A small network was shown many inputs. Here are its activations along a few directions, one row for each input.
In each table, some parts of the input vary, and every possible input appears once, in random order.
A made-up example of a description, with smaller parts first: line(4) and (point or line(9) or (values(3) and ring(8))).
Shared parts are said once, and a part with two or three values counts as separate values.

A family of inputs:
r1: [ 16  -9  13 -32  -3 -26  -5  18   7  -8 -11  -5 -30 -17 -20]
r2: [-22 -30 -15 -10  22 -18 -14   5  -7   8  27  36   3  18  -5]
r3: [ -3  17 -11  27 -10   6  22  14   7  -3 -30  -7  15   7   1]
r4: [ -1   8  31  14 -28  25   3 -10  -2  18  -6  -3   0  13  -7]
r5: [-15 -25  -5  -5  30  15 -38 -26  18  24 -17  10  13 -39  25]
r6: [-12  27  11  23 -17  11   9 -28   3   7   0 -12  10  17  -5]
r7: [-14  19  -1  20  -8  10  13  -5   5  10 -24 -14  16  26  -7]
r8: [-17 -10  -6 -19  21 -32 -22  25  11   3  10  28  11  -5 -21]
r9: [ -6 -26 -12 -28   6   8   9  -9 -16  -2  26   2 -50  20   7]
r10: [ 20   8  19   8 -12  23  12  23 -10 -18 -15  -2  18  -8   4]
r11: [-42 -17 -12 -16   9 -26   9 -10  -2 -18  21  12  -7  25  -2]
r12: [-33   2  -3 -21  11 -43   3  13  24 -21   2   7   0   5 -15]
r13: [-14 -15 -34 -17   2 -20  13 -27 -16  -5  21  -1 -39  17   7]
r14: [ 26  15  16  10 -22  31  10   7  -1 -17   4   0  10  -8  10]
r15: [ 16  30  -2  21 -20  11   9  -2   1 -18   0 -11  17  -3  16]
r16: [ 16   1  -6 -23  25 -39 -22  17  -1   5   4   6 -11 -22 -19]
r17: [-10 -25 -29 -10  19 -15  -8  -9 -28  17  38   5 -26   8  11]
r18: [-20 -14  12 -31   9 -16   4  27  20 -14   3  20 -12   7 -18]
r19: [ -9  12   9  25  10  14  -5   5 -14  27 -12  -1  26  12  -9]
r20: [ 15  25   5  28 -21  10   6 -21   8 -11   8 -12  13   7   8]
r21: [ 23  12  27  12 -22  29   5  -7   6  -4  12  -6   8   9  10]
r22: [ -4   3  20  10 -10  32  15   6   3  12 -20  -3   7  21 -12]
r23: [  8  33  -4  18  -4  10  14  15  -3 -20 -20  -7  17   1  12]
r24: [-34  -3 -18 -11  13  11 -20 -39  37   4 -27 -12  -5 -25  24]
r25: [-21 -26  18 -14   8  30 -28 -23  20   4 -28  -2 -24 -32  20]
r26: [ 26  15  12  28  -6  13 -12  -5  -4  10  18  -5  28   4  13]
r27: [ 26  14  -4  18   2  14  -3  24 -15  -6  -9   5  36 -13   8]
r28: [ 12  -4 -21 -22  12 -34   9 -22  -7 -13  12 -28 -37  -3  -1]
r29: [ 13   1  -6  28   2  10   6  24  -7  13 -18   5  32  -4   0]
r30: [  6  -6  17  19 -13  20  21  23  -2  -1 -24  -2  13   1  -5]
r31: [ 21  18   5  25 -10  12  -2   7 -14  -2  16  -2  32 -20  15]
r32: [ 28 -18 -21 -18  26 -28 -10  -4 -19  11  21  -8 -25 -10  -1]
r33: [-31 -31   8 -20  -3  -3  -2  10  -4  -4  13  20 -24  17 -11]
r34: [ 26 -22  -5 -30  -7 -10  -3  -4  -8  -1   4 -15 -45 -12 -12]
r35: [ 11   7 -16 -27   3 -46   5  -1  18 -17 -11  -2 -19 -17 -18]
r36: [ -2  13  10  23 -12  12  -4 -13 -10  31  12   3  29   2  -3]
Describe the family of inputs behind these rows.
Answer: values(3) and (point or ring(5) or ring(6))
The inputs of r34 and r28 match in every part but the values(3) part. If r14 is changed in the same way as r34 into r28, which row does it become?
Answer: r15
Change only the ring(5) part in r34. List by row number the other rows that result.
Answer: r1, r9, r18, r33
A walk changes only the ring(6) part. It starts at r22 and steps to r4. List the rest of the walk in order.
Answer: r21, r14, r10, r30
List by row number the other rows that have the values(3) part in common with r17.
Answer: r2, r5, r8, r16, r19, r26, r27, r29, r31, r32, r36
Change only the values(3) part in r5. List by row number the other rows that result.
Answer: r24, r25

A family of inputs:
r37: [ 14  20  17  26 -31  25  29  10  -6 -10  -8  -6   7  22 -10]
r38: [-39   0  23  15   9  38 -15 -24  37  15 -45  -3  30 -21  19]
r39: [  9  25   3  26  -3   0   3  22  -6   6   1  15  41   3 -10]
r40: [-29 -24 -21 -20  14 -23  -4 -18  -7   3  19   6 -27  13  -5]
r41: [ 29  27   1  15 -19   6  22  10  -9 -19  -5 -18   3   7   2]
r42: [ 12 -11  -9 -32   5 -29   2  -9   1  -8  11  -9 -36  -5  -6]
r43: [ 21   4  13  24  -9  55 -22 -44 -10  21  -1 -24   4 -27  38]
r44: [-10 -21 -15 -28   3 -25  -3 -21   0  -4  22  -7 -36   7   3]
r45: [  1  20  19  33 -17  19  14  18  -3   6  -2   9  32  24 -15]
r46: [  8 -15  -4 -34  12 -22 -12  17   6  -9   0   2 -22 -14  -3]
r47: [27 27 -7 16 -5 -9 14 17 -7 -9 -4 -6 22 -4  1]
r48: [-14 -25  -6 -23  18 -19 -14  20   4  -1   3  21  -9 -10 -10]
r49: [-28 -28 -13 -17  24 -15 -14   2  -1   8  10  20  -9   5  -2]
Describe the family of inputs behind these rows.
Answer: values(2) or ring(5) or ring(6)

A family of inputs:
r50: [ 22  -5   4 -15   3  10  -3  -1 -14   8   9 -17 -24  -4   3]
r51: [  5  -4  -7 -11   1 -23  16  22  -4 -24 -11   8  -8   0 -20]
r52: [-13 -18  12 -15  14  15 -22   4   6   4   7  10  -1 -12   3]
r53: [-16 -11   8  -7  -1  13   2 -36  14  11  -1  -2 -12   4   6]
r54: [-25  -2   7  -7   0 -12  -2   8  11   7  -7  14   0  22 -17]
r55: [-29 -11  -1 -13   6   2 -10   7  17 -15 -14   5  -5 -18   9]
r56: [-21   2   4  -9  18  -9 -18 -14  14  -2   1   5  13 -22   9]
r57: [  1  -8   0  -4   9  -7 -13 -32  14  13  -3  -7   0 -21  18]
r58: [ 10   6 -15  -1  -1 -39  -2  14   3  -1   5   4   7  -2 -21]
r59: [-10   3  -4  -6  21 -28  -7  16  18   7  -2   4  19  -7  -6]
r60: [-14   0   1  -4  -9 -18  17  15   3  -5  11   4  -7  26 -23]
r61: [ 13  -6   4 -12   4 -11   4  27 -11  -1  13  12  -4   6 -21]
r62: [ 10  -4 -12  -8  -2  -2   9   1  -6 -11 -11 -28 -29  -9   4]
r63: [ 24  45  21  38 -12  20   1  -8   1   1 -18 -10  43 -17   4]
r64: [ 26  20  31  34 -18  45   0  20  -7   7  -7  -6  34  -5  -1]
r65: [ -1  30  26  41 -37  34  13  -6   8   0 -15  -6  28  15  -7]
r66: [ 18  11  -5 -14   5 -13  -2 -25  -7   5   0 -23  -6 -12  12]
r67: [ -6  -4 -15   7   7 -17   9  11 -22   1  11  17   2  12 -15]
r68: [  7  11  -4 -11 -15  -5  16  -7  -1 -13  20   1 -19  24  -6]
r69: [-16  -8  -4  -8  14 -14   2  33  12 -11 -21   5   2  -1 -10]
r70: [-35 -10   6 -10  -6   4 -11 -14  19   4  -1   8  -2   7  -2]
r71: [ 10 -27  11 -10   7  18 -18 -17   2  13   1  -1 -12 -14   8]
r72: [ -3 -15  12 -11  12  -8 -16  29   1  10  -3  13   5   3 -13]
r73: [  4  -4 -17  -2   7   4   6 -20 -20  11   9 -12 -12   8  16]
r74: [ 26  18 -15 -10  -5 -26   4  -6   0  -7  17   0  -5  -3   5]
r75: [ 19  27  12  42 -31  35  13  12   6 -14 -37  -6  27 -12  -2]
r76: [ -3   0   2  -8  -4   5  11 -20  -2   0   8 -25 -25  17   0]
r77: [ 20  -1 -14  -9 -15 -17  13  12  -4 -27   3  -3 -20  -2  -4]
r78: [ 27   0   2 -11  -9  -5   2  13 -12  -8  26   5 -19   2   1]
r79: [-18  -3 -12  -1  21  -6   0  11  -5  16   0  21  12  13   3]
r80: [  9   2 -23   3  -3  -7   4   2 -20  -8  24   4  -6  17   8]
r81: [  8  25   9  44 -10  38  12  -2 -17  10  -8   0  42   9  15]
r82: [-11 -21 -12   9  10   9 -12 -28  -7  16   2   2  -4  -2  17]
r83: [-29 -14 -10   1  14   7 -14 -12   0   8   6  15   7  -2  12]
r84: [ -8 -19  -2  -2   5   6  -3  -9  10  -5 -17  -9 -22 -20  11]
The inputs of r58 and r67 match in every part but one. If r59 is changed in the same way as r58 into r67, which row does it become?
Answer: r79
Describe the family of inputs behind these rows.
Answer: values(5) and (point or ring(6))
List by row number the other rows that have the values(5) part in common with r70.
Answer: r53, r54, r60, r65, r68, r76
Change only the values(5) part in r76. List by row number the other rows that result.
Answer: r50, r62, r66, r73
List by row number the other rows that have the values(5) part in common with r62.
Answer: r51, r55, r69, r75, r77, r84
